A small network was shown many inputs. Here are its activations along a few directions, one row for each input.
In each table, some parts of the input vary, and every possible input appears once, in random order.
Descriptions start from the smaller parts, as in this example, which fits no table here: one of 5 places around a ring, together with either a single point or one of 9 places around a ring or (one of 3 separate values, together with one of 4 places along a line).
Shared parts are said once, and a part with two or three values counts as separate values.
In the rows, 100 means zero.

Other details of the inputs shift rows strongly along two fixed directions, in all tables alike. That doesn't count.

Table:
x1: 79 83 118 89 114 95 99 92 98 123 101 100 60 83 103
x2: 74 81 117 89 114 82 99 86 85 121 102 98 62 79 105
x3: 125 133 37 118 61 100 100 114 92 103 95 71 131 115 112
x4: 112 95 139 96 126 122 91 113 129 60 121 147 147 108 72
x5: 97 96 101 103 74 95 85 100 89 118 84 107 84 60 103
x6: 97 100 100 96 70 91 85 86 99 108 90 102 85 57 85
x7: 73 89 122 87 117 75 91 74 91 122 97 93 62 82 109
x8: 89 99 101 103 77 96 84 98 84 112 99 118 85 64 108
x9: 129 136 45 120 69 96 93 118 88 112 73 69 130 119 128
x10: 79 92 121 87 117 88 92 79 104 124 95 94 61 87 109
x11: 81 80 120 91 111 91 101 84 85 110 103 93 67 79 114
x12: 95 65 138 112 131 126 111 124 128 46 114 167 121 117 64
x13: 116 120 64 110 108 95 112 107 83 101 95 56 119 146 137
x14: 83 90 122 89 106 102 106 89 98 125 95 97 67 80 110
x15: 81 83 116 85 102 87 100 70 91 105 106 86 68 79 99
x16: 106 97 138 95 126 119 91 113 119 57 123 151 144 111 74
x17: 100 82 137 82 145 119 114 108 128 66 132 122 119 129 57
x18: 108 96 127 94 114 121 100 114 119 48 134 144 145 108 56
x19: 110 116 55 105 101 90 117 108 84 104 104 59 116 142 109
x20: 117 125 59 104 91 107 122 107 98 108 98 56 116 139 112
x21: 82 98 126 86 110 95 98 76 105 125 90 93 67 83 114
x22: 133 129 40 127 64 99 98 130 77 121 79 77 121 117 116
x23: 113 87 134 101 122 129 100 128 121 59 127 150 147 106 68
x24: 75 84 105 111 89 87 88 78 108 106 75 124 60 73 106
x25: 82 92 130 81 106 89 97 72 102 118 94 88 66 77 122
x26: 99 103 108 102 79 85 74 84 95 127 79 111 77 62 95
x27: 113 120 26 133 65 97 114 113 98 92 80 78 109 132 112
x28: 83 87 122 79 94 91 103 70 102 110 105 86 66 72 101
x29: 138 109 93 102 137 135 138 148 112 55 125 93 175 181 103
x30: 132 134 38 120 59 94 98 115 86 113 84 71 122 114 99
Description of these inputs: one of 3 separate values, together with either a single point or one of 4 places along a line or one of 5 places around a ring.
The inputs of x6 and x5 match in every part but the choice among 3 separate values. If x17 is changed in the same way as x6 into x5, which row does it become? -> x1
Change only the place on the ring of 5 in x25. List by row number the other rows that result. -> x7, x10, x13, x21
Change only the choice among 3 separate values in x2. List by row number the other rows that result. -> x7, x19
Change only the choice among 3 separate values in x26. List by row number the other rows that result. -> x22, x30

Table:
x31: 103 94 141 85 135 120 100 106 119 83 110 127 117 107 81
x32: 103 103 111 89 120 103 107 100 115 73 120 107 122 123 84
x33: 81 98 118 98 101 85 90 82 99 114 91 103 76 80 116
x34: 100 101 93 106 73 97 86 102 84 107 93 112 94 68 97
x35: 131 120 53 115 103 117 126 133 87 84 106 71 149 157 121
x36: 98 85 110 99 124 112 108 104 114 77 115 112 104 116 71
x37: 91 73 135 94 131 110 109 117 109 77 123 128 111 109 72
x38: 132 126 48 122 68 100 103 119 98 90 89 84 141 124 98
x39: 83 91 101 90 82 87 96 68 97 116 88 85 58 73 107
x40: 103 87 145 83 130 114 101 106 107 87 119 121 115 98 77
x41: 77 89 120 87 96 80 86 76 85 121 100 98 60 58 113
x42: 74 80 114 100 94 82 90 77 95 129 83 107 46 66 109
x43: 99 133 17 122 47 77 100 90 68 157 55 30 63 97 172
x44: 138 132 67 106 107 114 121 134 109 83 113 71 159 165 98
x45: 89 87 128 103 88 101 77 86 114 101 94 142 85 57 84
What is each input in this table made of? -> one of 3 separate values, together with either a single point or one of 4 places along a line
The inputs of x32 and x33 match in every part but the choice among 3 separate values. If x44 is changed in the same way as x32 into x33, which row does it become? -> x31
Change only the choice among 3 separate values in x42. List by row number the other rows that result. -> x36, x37
Change only the choice among 3 separate values in x43. List by row number the other rows that result. -> x35, x39
